These are the activations of a small neural network, seen along a few directions. Each row is one input.
In each table, some parts of the input vary, and every possible input appears once, in random order.
Descriptions start from the smaller parts, as in this example, which fits no table here: line(6) and (point or ring(11) or (values(3) and ring(5))).
Shared parts are said once, and a part with two or three values counts as separate values.

Other details of the inputs shift rows strongly along two fixed directions, in all tables alike. That doesn't count.

Rows:
row 1: [-0.67  3.50 -2.00  0.34  2.42 -1.98  4.35  0.68  4.37  1.67 -0.25  0.29
 -0.05]
row 2: [-0.21 -3.64  5.36  1.07 -4.96  2.55 -3.60 -2.45 -7.77 -2.56 -1.01 -2.29
  1.75]
row 3: [-0.47  1.97 -1.86 -0.33  2.34 -0.66  0.61  0.88  3.48  1.54  0.19 -0.01
 -1.07]
row 4: [ 1.09 -1.37 -0.40 -2.16  0.68  0.17 -2.53  0.81  1.28  0.87  1.01  2.00
 -1.27]
row 5: [ 0.45 -2.01  4.11 -3.11 -0.36  1.03 -4.05 -0.78 -0.09  2.21  1.21  1.18
 -1.28]
row 6: [ 1.88 -4.82  2.65  0.65 -5.98  1.77 -2.25 -1.24 -7.38 -3.92 -0.14 -1.04
  0.49]
row 7: [-1.81  3.38  0.99  2.49  3.17 -1.28  4.30 -0.89  2.02  3.12 -0.48  0.22
  0.63]
row 8: [ 1.03 -1.80  0.23 -2.40  0.35  1.57 -4.88  0.93  0.17 -0.69  1.12  0.51
 -1.72]
row 9: [ 0.90 -1.95  0.56 -2.40 -0.40  1.64 -4.66  0.94 -0.23 -0.63  0.88  0.21
 -1.73]
row 10: [ 0.85 -1.12 -0.74 -1.68  1.26 -0.08 -1.73  0.53  1.18  0.67  1.30  1.87
 -0.97]
row 11: [ 0.61 -0.90 -0.43 -1.04  1.09  0.35 -1.80  0.63  0.86 -0.08  1.02  1.15
 -1.41]
row 12: [-0.20  0.59 -0.39  5.39 -2.96 -0.91  6.72 -1.54 -4.46 -2.62 -1.64 -1.12
  3.09]
row 13: [-0.60  0.21  3.12 -1.43  0.92  1.24 -2.86 -0.37  0.60  1.93  0.33 -0.19
 -0.98]
row 14: [-0.27  2.24 -1.64 -0.86  2.25 -0.74  0.90  1.13  3.98  1.50  0.18 -0.31
 -0.85]
row 15: [-1.39  0.35 -1.55  6.00 -1.16 -0.26  4.84 -1.32 -4.67 -3.20 -1.81 -1.46
  3.64]
row 16: [-1.99  3.33 -3.29  1.34  4.11 -1.42  2.45  1.11  3.98  1.43 -0.55  0.14
  0.25]
row 17: [ 0.40 -1.47  0.88 -3.68 -1.53  1.04 -4.46  0.53  0.55 -1.04  0.16 -0.99
 -1.06]
row 18: [-0.88  2.17 -1.76 -0.52  1.63 -0.76  0.48  0.76  2.99  0.91 -0.29 -0.82
 -0.02]
row 19: [-0.36 -0.03 -0.84 -1.70  0.32  0.32 -2.76  0.53  1.16  0.24  0.11 -0.58
 -0.95]
row 20: [-0.02  0.40 -0.81  3.80 -2.03 -1.31  6.11 -1.16 -2.82 -1.24 -1.02 -0.03
  2.78]
row 21: [-0.10  0.10 -0.79  5.81 -1.86 -0.59  5.65 -1.22 -5.16 -2.58 -1.61 -0.54
  2.88]
row 22: [ 0.57  0.44  0.06 -2.40  0.00  0.04 -1.61  0.73  1.98  0.18 -0.01 -0.58
 -1.08]
row 23: [-0.68  2.70 -2.92  1.00  2.79 -2.12  4.13  0.40  3.82  2.53  0.36  1.51
  0.14]
row 24: [ 1.85 -2.27  1.46 -4.18 -2.07  0.38 -3.36  0.37  0.18 -0.26  0.96  0.89
 -1.20]
Description of these inputs: line(4) and (point or line(5)).
- Changing only the line(4) part turns row 6 into row 19. The same change can be made to row 7. Which row results? => row 2
- Change only the line(4) part in row 10. List by row number the other rows that result. => row 8, row 11, row 15
- Change only the line(4) part in row 4. List by row number the other rows that result. => row 9, row 16, row 21

Rows:
row 25: [ 1.17 -3.72  2.68  0.14 -2.97  1.29 -1.57 -1.48 -4.83 -0.42  0.56  1.21
 -0.20]
row 26: [ 1.58 -2.22  2.94  2.79 -4.85  0.46  3.11 -2.28 -6.47 -1.95 -1.03 -0.25
  1.28]
row 27: [-0.02  4.31 -9.42  0.63  4.73 -3.90  6.28  3.24  7.85  0.23  0.36  1.94
  0.10]
row 28: [ 0.85  0.16  1.22 -5.88  1.34  0.10 -4.42  0.98  4.90  3.10  1.67  1.24
 -2.60]
row 29: [-0.41 -1.55  2.71  2.51 -5.01  0.66  1.61 -2.28 -6.77 -3.33 -1.97 -2.19
  2.89]
row 30: [ 1.15 -3.17  2.99  3.28 -5.49  0.71  2.12 -2.60 -7.30 -1.81 -0.69 -0.24
  1.20]
row 31: [-2.39  2.02 -0.31  5.48  0.79 -1.20  6.23 -1.68 -2.43 -1.11 -2.02 -0.79
  4.08]
row 32: [-0.25 -2.17  1.19  2.42 -2.68  0.32  1.54 -1.95 -4.90 -0.96 -0.67 -0.07
  2.56]
row 33: [-0.77 -2.03  1.77 -0.81 -1.55  1.02 -3.52 -0.78 -2.46 -0.39 -0.29 -0.39
  0.61]
row 34: [ 1.24  0.83 -6.04 -4.53  2.82 -0.02 -5.40  4.58  6.20 -0.91  1.25  0.24
 -3.89]
row 35: [ 0.81 -0.10  1.90 -5.01  1.52  0.14 -3.97  1.33  4.28  2.07  1.67  1.59
 -1.85]
row 36: [ 0.64 -0.12 -6.65  0.33 -0.52 -1.03  1.64  2.03  1.00 -3.96 -0.54 -0.34
  0.60]
row 37: [-1.81  3.25  0.20  5.36  0.21 -0.57  5.76 -0.99 -2.14 -0.28 -2.38 -3.09
  2.47]
row 38: [ 3.79 -3.06 -4.49 -4.24 -1.14 -0.19 -3.66  3.25  1.93 -2.38  1.82  2.47
 -3.42]
row 39: [ 1.75 -2.71  2.85 -2.98  0.15  1.19 -4.19  0.07 -0.36  0.84  1.89  2.10
 -2.09]
row 40: [-2.31  3.62 -0.48  3.97  2.01 -1.67  6.61 -0.73  1.11  0.09 -1.78 -1.00
  2.82]
row 41: [ 2.16 -1.74  3.14 -3.84 -0.15  1.13 -3.30  0.33  0.67  0.90  1.89  1.58
 -2.55]
row 42: [ 0.60 -3.28  2.82 -1.44 -4.00  0.98 -2.74 -1.02 -3.25 -0.28  0.39 -0.11
  0.08]
row 43: [-0.59  1.34  1.03 -3.69  4.65  1.50 -6.27  1.48  5.11  2.82  1.31  0.24
 -3.01]
row 44: [ 0.21 -1.05  3.56 -1.40 -0.74  2.26 -4.25  0.15 -1.78 -1.16 -0.07 -1.88
 -1.00]
row 45: [-3.11  5.14 -2.73  3.06  3.66 -2.65  6.07 -0.62  4.16  3.20 -1.22 -0.77
  1.48]
row 46: [-0.48 -1.51  2.10 -0.46 -0.31  2.02 -4.85 -0.39 -1.99 -0.02  0.36 -1.32
 -1.03]
row 47: [-0.68  1.38 -0.23  0.20  2.58 -0.70  1.73 -0.40  2.52  1.90  0.38  1.51
  0.92]
row 48: [-3.14  6.40 -2.75  4.10  4.94 -1.85  5.43 -0.23  4.94  3.82 -0.87 -1.68
  0.57]
- Changing only one part turns row 34 into row 27. The same change can be made to row 48. Which row results? => row 42
- Describe the family of inputs behind these rows. => line(4) and (point or ring(5))
- A walk changes only the line(4) part. It starts at row 39 and steps to row 47. List the rest of the walk in order. => row 31, row 43
- Change only the ring(5) part in row 39. List by row number the other rows that result. => row 25, row 26, row 30, row 41
